These are the activations of a small neural network, seen along a few directions. Each row is one input.
In each table, some parts of the input vary, and every possible input appears once, in random order.
Descriptions start from the smaller parts, as in this example, which fits no table here: one of 5 places around a ring, together with either a single point or one of 9 places around a ring or (one of 2 separate values, together with one of 6 places along a line).
Shared parts are said once, and a part with two or three values counts as separate values.
In the rows, zero is written as 128.

Other details of the inputs vary at random and push rows far along two fixed directions, the same in every table; ignore that.

A family of inputs:
r1: [184 117 135  76 109 107  56 109  56 115 153  68 134 121 155]
r2: [ 81 162  67  93 105  75 105 111 103 163 141 172 144  99 135]
r3: [194 106 163 162 122 137 133 104 144  98 102  95 101  94 159]
r4: [ 89 170  59  92 113  82 115 119 103 162 146 171 141 108 143]
r5: [ 57 182  74  94 128  85 130 150 105 163 145 207 139 132 104]
r6: [ 82 170  68  69 117 128 110 136 106 157 146 130 150 206  97]
r7: [ 29 163  74 108 102  96 104 160 148 174 159 187 138 147 108]
r8: [180 121 127 129 134 158 133 127 151 136 120  42 115 159 131]
r9: [183 121 143 148 123 127 135 105 117  95 106 131 127  95 134]
r10: [160 108 192 211 178 167 194 144 213 115  88 128 101  82 122]
r11: [ 96 115 154 164 136 163 150 145 170 116 124 157 124 108 102]
r12: [165 124 158 166 175 133 168 131 142 114  89 146 121  78 118]
r13: [128 130 146 100  90 131 103 126 117  98 145 138 157 162 117]
r14: [171 128 148  54 113 123  63 127  48 100 169  81 142 157 144]
r15: [137 102 156  89  97 136  73 127 132 109 158  96 141 153 136]
r16: [ 86 184  28 120 143 105 163 122 121 183 112 164 126 128 103]
r17: [131 122 127 178 112 119 159 106 164 130  86 153 108  67 136]
r18: [ 88 162  59 106  79  71 107 107 101 151 133 177 141 103 127]
r19: [ 48 166  83 106 115 104 139 136 103 155 139 203 143 102  96]
r20: [158 105 191  84 125 133  76 133 107  98 144  96 154 162 117]
r21: [ 66 188  41  93 133 114 149 131 107 171 126 178 134 162  86]
r22: [ 65 173  79 180 152 101 185 147 174 186  96 204 104  76 130]
r23: [165 133 116 101 109 115  86 125  91 137 149  67 108 123 181]
r24: [139 116 130 140  82 121 103 112 150 125 137 108 124 120 145]
r25: [155 147  77 106 124 126 127 119 117 164 114  65 115 144 148]
r26: [145 131  96 149 134  99 140 125  91 132 121  54 103 136 166]
r27: [143  77 130 106 136 157  92 146 115 142 158  84 131 199 146]
r28: [176 128 143 126 143 133 123 120  96 113 124 109 125  99 144]
r29: [151 112 143 103  81 136  83 132 128  94 155  98 138 167 137]
r30: [151 101 168 153 128 142 128 112 175 121 125 109 109 103 139]
r31: [180 115 156 108 145 125 113 117  51  78 131  54 128 176 137]
r32: [ 72 160  50 146 113  86 138 145 114 160 151 100 111 164 148]
r33: [ 67 161  75 117 101  85  96 145 144 185 161 145 122 132 139]
r34: [ 56 162  83 110  86  90 144 120 120 144 126 219 145 107  92]
r35: [120 105 191 137 141 157 150 120 163  98 108 165 150 114  95]
r36: [109 126 148  90 108 136  91 133 103 117 154 128 158 148 114]
r37: [167 124 148  86  93 119  95 114  81  90 139 118 145 144 128]
r38: [108 116 154 225 182 166 218 146 180  86  86 136 106 130  93]
r39: [130 111 173 168 151 180 163 149 173  99 119 138 120 115 110]
r40: [ 95 128  39 106 138  95 122 131  83 198 146 155 137 146 148]
r41: [ 90 153  95 172 143 116 186 124 174 159 101 184 107  67 141]
r42: [158 112 152  69  96 136  55 135 112 103 178  68 139 180 156]
r43: [136 127 138  81 111 122  66 158 116 123 172  88 133 179 139]
r44: [ 79 157  79 153  88 109 138 130 168 159 142 166 116 121 136]
r45: [ 83 159 104  99 128 107 141 128 117 134 136 193 143 115 112]
r46: [ 41 127  91 160 167 150 194 153 157 177 114 224 151 151  93]
r47: [184 104 152 105 110 116  82 103 113 123 126  67 119 106 174]
r48: [157 126 136 114 139  99 105 121 103 131 120 123 129 102 129]
r49: [ 57 168  68 134 107 107 136 135 168 179 154 172 116 120 141]
r50: [162  64 167 220 195 191 208 134 203 140  89 121 103 108 131]
r51: [130 130 144 118 135 130 116 128  80  90 143  79 139 197 123]
r52: [157 124 125 108 107 112  78 115  93 137 143  76 105 112 171]
r53: [144 122 146  54 100 104  71 111  75 111 153 113 150 139 132]
r54: [170 102 211 128 148 173 136 123 145  73 119 121 150 135 116]
r55: [140 106 182 126 100 145 117 115 132  85 119 140 157 138 103]
r56: [164 108 160 157 164 195 170 136 179 104  92  92 120 156  91]
r57: [144 120 146 158 149 112 142 128 153 139  99 125 103  79 143]
r58: [174 107 175 169 147 168 139 129 161 108 126  84 101 108 146]
r59: [143  83 151 154 186 164 179 129 125 133  96 162 130 133 111]
r60: [143 120 184 135 147 172 141 136 132  89 127 135 142 136 107]
r61: [182  73 146 184 181 162 175 124 148 148  89 101 102 110 160]
r62: [121 122 177 158 169 137 181 135 153 110  84 184 130  80  81]
r63: [135 108 134  88  61 121  61 124 116 106 163  99 142 165 133]
r64: [138 109 166 188 142 162 155 123 175 124 114 125 102  87 128]
r65: [138 125 137 226 200 137 233 118 143 102  62 143 108  81 107]
r66: [172 117 189  85 133 141  80 140 103  90 151  86 151 175 128]
Description of these inputs: one of 6 places around a ring, together with either one of 3 separate values or (one of 2 separate values, together with one of 4 places along a line).
Changing only the place on the ring of 6 turns r8 into r25. The same change can be made to r10. Which row results?
> r22
Changing only the place on the ring of 6 turns r15 into r53. The same change can be made to r11. Which row results?
> r19
Which other rows does r48 become when the place on the ring of 6 takes its other values? List them by row number.
> r7, r20, r33, r57, r62
Which other rows does r60 become when the place on the line of 4 takes its other values? List them by row number.
> r13, r54, r66
List by row number the other rows that have the place on the ring of 6 in common with r48.
> r1, r2, r4, r9, r12, r16, r18, r28, r40, r65
Which other rows does r43 become when the choice among 2 separate values takes its other values? List them by row number.
> r7

A family of inputs:
r67: [ 97 124 145 168 158 159 182 141 171 125 105 174 129 118  96]
r68: [120 126 119 175 173 146 190 131 158 145  90 157 116 105 112]
r69: [135 126 101 103 117 116  93 129 116 160 148  97 124 147 154]
r70: [217  85 207 122 137 168 103 121 123  71 125  40 125 157 137]
r71: [163  98 187 151 144 165 144 129 149  86 112 103 128 139 114]
r72: [216  81 210 120 139 164 105 118 107  61 123  49 134 157 128]
r73: [234  84 196 125 124 153  97 103 124  80 117  42 116 120 155]
r74: [106 134 143 173 139 140 176 128 181 121  99 178 122  83 104]
r75: [221  80 219 110 136 157  94 113 104  69 123  67 134 127 136]
r76: [ 71 151 114 163 140 125 187 132 154 129 103 205 135 100  89]
r77: [133 142 121  96 111 112 101 123  98 119 142 114 137 144 128]
r78: [212  78 216 123 125 165  94 119 128  69 130  52 130 149 139]
r79: [ 82 148  92  84  93 100  87 133 110 153 164 154 143 141 133]
r80: [ 89 147  87 151 120 100 140 131 141 160 131 153 112  97 146]
r81: [101 120 149 167 153 156 174 140 178 130 108 183 130 108 102]
r82: [109 142  90 140 133 110 137 134 115 148 134 120 116 132 142]
r83: [114 124 120 178 169 149 189 135 172 151  94 155 113 107 116]
r84: [106 129 147 162 163 146 185 132 153 120  97 193 135  98  94]
r85: [133 135  85  79  85  89  50 131  81 155 182  60 122 168 182]
r86: [202  79 216 146 170 180 144 125 133  73 104  92 132 135 114]
r87: [118 132 127 188 152 123 182 126 156 133  95 161 107  70 129]
r88: [ 89 151  93  79 101  96  91 133  94 150 159 161 146 140 129]
r89: [138 136 104 116 122 100 107 123  89 137 141  97 119 131 158]
r90: [172 102 191 144 135 147 136 117 134  81 108 118 130 108 117]
r91: [130 130 115 142 143 121 146 122 133 149 109 148 120  96 133]
r92: [118 136 109 149 133 138 156 129 151 138 115 130 118 130 123]
r93: [ 63 150  85 109 121 119 128 148 129 160 150 173 141 156 115]
r94: [103 132 141 175 142 150 177 135 185 125 104 168 121 102 104]
r95: [121 140 123 174 152 137 191 119 157 126  87 164 118  87 108]
r96: [ 93 146  94 165 161 123 187 129 150 161  94 186 121  90 113]
r97: [ 91 159  81  91 104 104 102 135 100 144 156 130 139 164 124]
r98: [125 134 123  85 115 115  95 126  88 124 149 124 145 150 128]
r99: [227  89 213 116 129 151  96 109 111  64 119  56 127 124 139]
r100: [125 133  97 119 118 109 104 135 108 146 151  87 115 152 158]
r101: [116 130 122  87 105 113  85 131 110 137 157 136 142 141 136]
r102: [111 149  56  54  81  75  46 126  76 182 180 101 133 157 171]
r103: [101 127 142 166 162 155 186 137 158 121 101 177 132 114  91]
r104: [ 59 174  47 133 119 104 157 134 133 171 128 176 126 131 114]
r105: [125 128 132  99  95 113  88 125 115 119 151 121 138 139 134]
r106: [136 141  84  67  76 100  53 123  89 150 174  71 130 173 164]
r107: [ 77 182  25  49  60  57  56 123  66 181 181 130 138 156 156]
r108: [ 75 141 108 129 121 128 136 141 149 150 139 173 136 131 114]
What is each input in this table made of?
> one of 6 places around a ring, together with either one of 3 separate values or one of 4 places along a line
Changing only the place on the ring of 6 turns r90 into r105. The same change can be made to r88. Which row results?
> r101
Changing only the place on the ring of 6 turns r81 into r93. The same change can be made to r69. Which row results?
> r83
Which other rows does r104 become when the place on the ring of 6 takes its other values? List them by row number.
> r73, r92, r95, r106, r107
Which other rows does r102 become when the choice among 3 separate values takes its other values? List them by row number.
> r73, r80
List by row number the other rows that have the place on the ring of 6 in common with r103.
> r68, r72, r82, r86, r97, r104
